These are the activations of a small neural network, seen along a few directions. Each row is one input.
In each table, some parts of the input vary, and every possible input appears once, in random order.
A made-up example of a description, with smaller parts first: one of 4 places along a line, together with either a single point or one of 9 places around a ring or (one of 3 separate values, together with one of 8 places around a ring).
Shared parts are said once, and a part with two or three values counts as separate values.
In the rows, 128 means zero.

Other details of the inputs vary at random and push rows far along two fixed directions, the same in every table; ignore that.

Table:
r1: [130 127 117 134 141 139 140 133 116 128 133]
r2: [126 136 146 133 101 135 129 144 153 158 136]
r3: [182 127 146 150 144 131 153 129 113 101 121]
r4: [141 153 142 128 108 130 107 135 135 128 136]
r5: [148 151 155 115  97 147 173 129 179 136  84]
r6: [163 163 150 126  93 139 148 148 146 151 122]
r7: [173 133 147 136 139 123 127 122 110  94 125]
r8: [156 136 140 132 132 124 115 128 117 107 125]
r9: [ 46 144  76 108 135 121  76 145 135 155 150]
r10: [ 88 147 117 110 105 129  88 135 138 153 154]
r11: [162 169 149 133  91 133 141 153 149 146 125]
r12: [107  81  99 127 183 112 118  94  85 102 133]
r13: [162  81 150 142 154 110 129 101 101  88 121]
r14: [147 104 137 139 129 123 154 112 114 123 117]
r15: [115 127 113 125 145 119 109 123 122 124 134]
r16: [138 123 126 134 134 139 144 126 119 125 136]
r17: [ 95 199 127 107  82 132  90 167 173 179 149]
r18: [ 74  68  74 135 185 123 126 102  81 108 144]
r19: [ 35 105  84 119 123 116 102 136 135 163 149]
r20: [166 125 149 140 110 127 162 123 127 127 113]
r21: [118 109 123 112 148 149 163 117 143  99  85]
r22: [144 108 148 131 138 112 123 115 126 121 123]
Description of these inputs: either one of 2 separate values or (one of 4 places along a line, together with one of 5 places along a line).
Which other rows does r22 become when the place on the line of 4 takes its other values? List them by row number.
> r2, r13, r19

Table:
r23: [ 73 126 115 119  97 126 100 135 145 179 148]
r24: [108 109 102 123 173 115  96 114 103  89 129]
r25: [150 107 152 125 149 118 119 109 124  99 119]
r26: [ 59  88  94 131 142 106 103 126 118 139 142]
r27: [115 138 133 131  81 127 123 150 144 166 149]
r28: [147 215 144 115  84 134 104 166 161 161 139]
r29: [152 103 136 130 150 157 210 101 142 107  69]
r30: [109  89  82 149 175 124 124 118  73 103 145]
r31: [ 47 201  90  98  96 134  69 172 161 189 171]
r32: [151  72 129 152 154 112 153 105  89 110 135]
r33: [ 62  95  76 110 157 140 171 116 143 119  91]
r34: [201 160 169 146  87 146 146 155 119 132 138]
r35: [242 196 211 130  93 139 136 134 168 123 109]
r36: [178  93 157 134 155 113 137  91 102  75 108]
What do these inputs look like to the network?
> one of 2 separate values, together with either a single point or one of 6 places around a ring

Table:
r37: [ 81 130 111 117 112 146 112 138 138 146 154]
r38: [161 142 162 132  95 141 156 133 157 136 108]
r39: [131  91 129 131 144 130 157 108 126 114 105]
r40: [121 166 128 111 105 123 103 143 148 132 131]
r41: [125  86 109 146 159 113 130  99  76  98 135]
r42: [100 100  82 126 185 113 105 113  87  88 126]
r43: [129 136 140 123 108 141 154 140 155 133 115]
r44: [ 80 153  92 119 127 132 106 151 122 159 164]
r45: [120 102 106 142 169 142 133 118 103 111 145]
r46: [131 129 122 122 113 120 136 125 139 149 114]
r47: [104 122 126 119 133 132 105 121 140 125 126]
r48: [161 190 164 120  62 142 125 158 162 169 142]
r49: [121  77  93 134 179 104 153 102  85  87 111]
r50: [ 61 138 103 113 106 119  94 137 127 178 167]
r51: [140 151 141 123  90 130 115 132 137 163 142]
r52: [144  83 135 147 155 132 141 102  93  94 128]
r53: [151 125 143 126 122 113 153 121 125 137 112]
r54: [118 118 141 127 113 138 123 124 130 149 143]
r55: [123 143 133 118 135 144 114 137 139 117 126]
r56: [ 85  95  63 130 189 112 141 111  91 108 127]
r57: [121 131 131 116 136 134 113 131 139 111 124]
r58: [188 206 169 127  90 136 126 153 166 142 120]
r59: [ 87 153 131 115 103 135  98 143 161 143 132]
r60: [216 130 163 146 132 133 157 118  97  96 119]
r61: [147  89 144 131 168 118 130 102 111  91 111]
r62: [ 88 163 109 119 108 149 135 154 168 166 129]
r63: [176 158 164 131 131 145 136 136 148 112 117]
r64: [120 118  98 125 146 119 145 128 111 115 116]
r65: [180 118 155 139 140 147 150 124 106 102 127]
r66: [205 131 171 133 134 115 138 108 123  94 102]
r67: [149 100 149 131 134 127 164 113 132 122 105]
r68: [154 139 149 122 130 111 116 119 129 124 120]
r69: [ 76 118 111 119 117 144 106 125 134 157 156]
r70: [ 56 151  91 113 104 149 118 154 162 165 136]
r71: [ 80 141  98 116 100 117 120 135 142 152 130]
r72: [217 168 189 136  98 125 136 127 142 113 102]
r73: [ 60  87  91 149 141 105  93 147 121 150 158]
r74: [153  86 130 170 153  87 127 132  92 118 140]
What do these inputs look like to the network?
> one of 2 separate values, together with either a single point or (one of 3 separate values, together with one of 6 places along a line)
Changing only the choice among 2 separate values turns r60 into r65. The same change can be made to r48. Which row results?
> r37
Which other rows does r53 become when the choice among 3 separate values takes its other values? List them by row number.
> r50, r68
Which other rows does r40 become when the place on the line of 6 takes its other values? List them by row number.
> r42, r58, r66, r68, r72

Table:
r75: [131 166 136 127 117  90  77 148 142 159 143]
r76: [ 45  83  79 112 157 119 105 114 123 129 129]
r77: [153 129 159 132 100 127  94 121 112 121 155]
r78: [184 138 171 132 127 145 149 117 134 119 124]
r79: [128 145 125 134 127 140 123 143 130 134 143]
r80: [128 122 112 122 140 122 134 109 120 111 114]
r81: [111 136 120 125 112 128 132 130 127 156 135]
r82: [112 141 128 127 109 128 123 153 150 140 127]
r83: [ 60  98  97 124 136 121 117 127 126 148 142]
r84: [109 137 117 110 117 125 126 123 134 142 123]
r85: [150 140 134 135 108 128 146 134 127 144 132]
r86: [ 96  83 112 128 155 118 132 108 120 120 127]
r87: [218 143 167 147 113 127 170 126 121 111 109]
r88: [ 92 128 104 129 132 140 112 139 126 149 154]
r89: [136  48  91 145 233 118 139  82  52  36 111]
r90: [ 82 127 106 131 117 126 116 147 138 148 138]
r91: [113 121 124 126 132 126 126 133 135 117 112]
r92: [ 73 147  89 111 119 125 110 138 132 143 132]
r93: [186  82 149 152 181 130 162  96  82  82 119]
r94: [139 128 140 117 137 139 128 122 130 118 123]
r95: [144 175 145 123 100 147 121 160 155 143 135]
r96: [168 131 151 129 120 128 153 115 126 128 114]
r97: [187 121 168 150 112 130 161 130 134 125 116]
r98: [ 84 134 116 115 115 128 111 132 157 141 123]
r99: [134 150 121 126 113 125 133 141 130 133 128]
r100: [168 176 167 117  99 149 129 139 165 132 120]
What do these inputs look like to the network?
> either one of 2 separate values or (one of 3 separate values, together with one of 8 places around a ring)
Which other rows does r82 become when the choice among 3 separate values takes its other values? List them by row number.
> r95, r99

Table:
r101: [138  84 128 126 161 115 132  86  97 102 119]
r102: [ 78  83  64 151 199 104  97 123  72  93 156]
r103: [136 164 141 110 118 133 102 132 149 121 119]
r104: [168 102 117 150 164 107 151 114  76  93 123]
r105: [117  92 109 120 160 129 120  97  93  91 130]
r106: [165 184 145 126 107 119 119 151 153 137 115]
r107: [ 85 141  97 130 117 123 104 150 112 157 165]
r108: [105 149 125 110 106 121 113 123 144 162 132]
r109: [ 68 128 114 118 108 137  86 134 136 168 170]
r110: [104 156 129 112 117 139  88 136 151 131 141]
r111: [229 105 171 151 147 108 174  94  96  99 101]
r112: [162 122 165 125 114 135 127 107 131 128 129]
r113: [178 146 169 131 102 144 131 129 125 121 134]
r114: [191 170 164 119 100 129 147 126 137 124 104]
r115: [188 173 161 123 120 124 130 130 146 112 102]
r116: [ 70  50  79 136 176 113 155  97 103  96 109]
r117: [182  80 149 158 156 119 142 106  83 100 143]
r118: [ 34 143 101 104  97 140 118 151 180 175 134]
r119: [ 39  61  65 126 177 116 138 105 110 109 116]
r120: [123  87 104 147 164 102 132 110  86 123 144]
r121: [117 124 122 133  95 136 166 136 154 152 103]
r122: [162 153 154 112 105 138 132 123 134 122 116]
r123: [189 164 168 130 106 171 175 148 155 136 104]
r124: [ 23 122  75 112  98 131 128 148 163 176 128]
r125: [ 38 155  98  98 108 150 118 156 178 176 137]
r126: [167 100 134 146 151 126 136 115  82  90 140]
r127: [ 96  50 121 140 181  73  80 111 101  96 122]
r128: [154 173 158 119  95 170 158 157 172 155 113]
r129: [ 74 147 109 106 113 159 129 151 165 162 130]
r130: [174 142 162 152 101 125 136 139 126 153 150]
r131: [181  91 156 137 160 132 182 103 123  82  89]
r132: [115 151 104 117 116 117 124 135 122 143 128]
r133: [132 146 141 129 126 139  95 137 135 118 147]
r134: [165 180 145 138 108 118 119 162 148 139 132]
r135: [131 163 139 135 109 136  95 156 143 137 156]
What do these inputs look like to the network?
> either a single point or one of 10 places along a line or (one of 3 separate values, together with one of 8 places around a ring)
Start at r123 and move only the place on the line of 10, one step at a time. The first step leads to r128. Which rows follow, in order?
> r129, r125, r131, r118, r119, r116, r124, r121
Which other rows does r115 become when the place on the ring of 8 takes its other values? List them by row number.
> r102, r103, r106, r110, r133, r134, r135
